Each row has a name. Each question is about the rows just above it. Places in a row count from 1.

X: [ 0.03  1.31 -3.95 -0.07  0.27  0.26  1.75  1.88  0.34 -3.68  0.30  0.06
 -1.88  1.31  1.66  1.89  1.96  2.14 -0.78  0.21 -1.60 -2.67  1.65  0.48
  2.30  0.30  1.33  2.13  1.08  3.34 -4.91  1.58]
E: [-3.96 -2.51  3.43  2.35  3.79 -3.89  1.76  1.57 -5.28 -0.53  2.69 -1.03
  3.46 -5.13  1.91  2.40  2.94  0.38  3.36 -0.71  3.94  0.92 -5.60 -3.29
  1.78  2.11 -3.95  2.50  3.47  0.88  2.60 -5.45]
A: [-2.64 -0.84 -3.06  0.67  1.22 -2.44  2.02  2.11 -2.24 -4.74  0.76 -1.13
 -0.87 -1.55  2.34  2.32  2.31  1.75  0.35 -0.58 -0.56 -2.77 -0.40 -2.01
  2.47  0.74 -0.67  3.14  1.97  3.19 -4.73 -0.80]
T: [-0.90 -2.92  5.30 -0.62 -1.11 -1.39 -2.92 -3.20 -0.59  4.75 -0.93 -0.38
  2.11 -2.54 -2.75 -3.35 -3.61 -3.53  0.55 -1.23  1.65  3.14 -1.92 -1.89
 -4.08 -1.01 -2.44 -3.45 -2.32 -5.49  6.50 -2.23]
B: [ 7.72  3.77  5.36  3.39  1.35  8.17 -0.11 -1.53  6.60  5.94  1.98  1.43
  3.51  6.88 -2.46  0.93  1.64 -3.97  3.15  6.36  2.26  6.82  4.95  8.14
 -0.41  3.55  4.04 -1.56  2.10 -1.81  2.73  5.84]
H: [-6.27 -3.45  2.68  2.81  4.76 -6.12  2.58  2.69 -7.80 -2.40  3.25 -1.46
  3.60 -7.48  3.22  3.50  4.12  1.61  3.92 -1.54  4.41 -0.25 -7.74 -5.28
  3.10  2.39 -5.29  4.06  4.64  2.37  1.71 -7.65]
key -> tag
[-0.78] -> J428
[3.92] -> J119
[3.93] -> J294
[-0.77] -> J230
[3.16] -> J562
[1.61] -> J905
[3.15] -> J580
Join H by its entry at place 19: => J119
Whose row is [ 7.72  3.77  5.36  3.39  1.35  8.17 -0.11 -1.53  6.60  5.94  1.98  1.43
  3.51  6.88 -2.46  0.93  1.64 -3.97  3.15  6.36  2.26  6.82  4.95  8.14
 -0.41  3.55  4.04 -1.56  2.10 -1.81  2.73  5.84]? => B
[-6.27 -3.45  2.68  2.81  4.76 -6.12  2.58  2.69 -7.80 -2.40  3.25 -1.46
  3.60 -7.48  3.22  3.50  4.12  1.61  3.92 -1.54  4.41 -0.25 -7.74 -5.28
  3.10  2.39 -5.29  4.06  4.64  2.37  1.71 -7.65] is in which row? => H
Whose row is [-2.64 -0.84 -3.06  0.67  1.22 -2.44  2.02  2.11 -2.24 -4.74  0.76 -1.13
 -0.87 -1.55  2.34  2.32  2.31  1.75  0.35 -0.58 -0.56 -2.77 -0.40 -2.01
  2.47  0.74 -0.67  3.14  1.97  3.19 -4.73 -0.80]? => A

P: [ 0.74 -1.18 -1.52 -5.27 -3.60 -1.27  3.65  0.62 -4.54  1.89 -2.10]
J: [ 2.94  2.33  0.45  6.36 -0.90  2.76  0.04 -4.74  1.31  1.52  2.60]
S: [-3.38 -1.96  0.38 -3.44  3.38 -2.14 -2.76  5.53  2.04 -2.84 -1.71]
Z: [-0.34  1.12  1.89  2.05 -4.04 -0.41  6.18 -3.16  2.63  2.66 -1.72]
G: [-3.31 -1.61  1.02 -1.59  4.72 -1.43 -3.76  4.78  2.38 -3.02 -0.73]
Y: [ 0.98  2.14  1.25  6.54  2.34  2.14 -2.53 -2.40  3.32 -0.72  3.44]
W: [-1.23  0.24  1.09  3.47  4.72  0.47 -4.72  1.71  3.79 -2.71  2.43]
key -> tag
[3.65] -> J794
[2.60] -> J789
[0.04] -> J125
[2.61] -> J545
[0.05] -> J327
The tag of J, keyed by place 7: => J125
Whose row is [ 2.94  2.33  0.45  6.36 -0.90  2.76  0.04 -4.74  1.31  1.52  2.60]? => J

Visin: [ 6.26 -2.80  1.26 -0.04  5.85  2.03]
Dat: [-0.79 -2.74  6.66  4.61  6.54 -1.80]
difo: [ 1.05  0.64  6.98  5.24  2.38 -3.75]
melak: [ 4.85  0.20  8.59  1.54  1.00 -3.66]
Zake: [-0.87 -2.70  6.69  4.64  6.47 -1.76]
kemuv: [ 2.12  0.35  7.66  4.40  2.12 -4.05]
Nipe: [ 0.12 -4.88  6.61  3.64  7.66 -0.73]
Duv: [ 6.74 -2.27  1.62 -1.07  5.81  1.59]
Zevap: [ 1.40 -5.15  3.32  3.94  6.38  2.66]
pozas: [ 2.98  0.18  7.97  3.72  1.80 -4.30]
nel: [ 2.86 -3.99  1.00  3.59  5.35  3.73]
fov: [-0.14  0.53  6.48  5.77  3.00 -3.11]
tags:
[-3.99] -> J404
[0.53] -> J307
[0.64] -> J93
[4.61] -> J509
[0.20] -> J143
[-2.74] -> J932
Look up the entry of Dat at place 2 in the table: => J932
[ 6.74 -2.27  1.62 -1.07  5.81  1.59] is in which row? => Duv
The row with [-0.79 -2.74  6.66  4.61  6.54 -1.80] is => Dat
Whose row is [ 2.98  0.18  7.97  3.72  1.80 -4.30]? => pozas
Whose row is [-0.87 -2.70  6.69  4.64  6.47 -1.76]? => Zake
[-0.14  0.53  6.48  5.77  3.00 -3.11] is in which row? => fov
[ 1.40 -5.15  3.32  3.94  6.38  2.66] is in which row? => Zevap

Q: [2.54 2.58 4.72 4.64 2.49 0.81 1.75 0.38 0.67 6.27 4.00 0.93]
C: [ 2.54  2.58  4.72  4.64  2.49  0.81  1.76 -1.71  1.22  1.67 -0.32  1.59]
U: [ 2.54  2.58  4.72  4.64  2.49  0.81 -2.49  0.40  0.09 -6.47 -3.28 -0.16]
Table of tags by key:
[0.08] -> J282
[0.09] -> J843
[0.67] -> J712
[0.66] -> J23
Join U by its entry at place 9: => J843
Whose row is [ 2.54  2.58  4.72  4.64  2.49  0.81 -2.49  0.40  0.09 -6.47 -3.28 -0.16]? => U
Whose row is [ 2.54  2.58  4.72  4.64  2.49  0.81  1.76 -1.71  1.22  1.67 -0.32  1.59]? => C

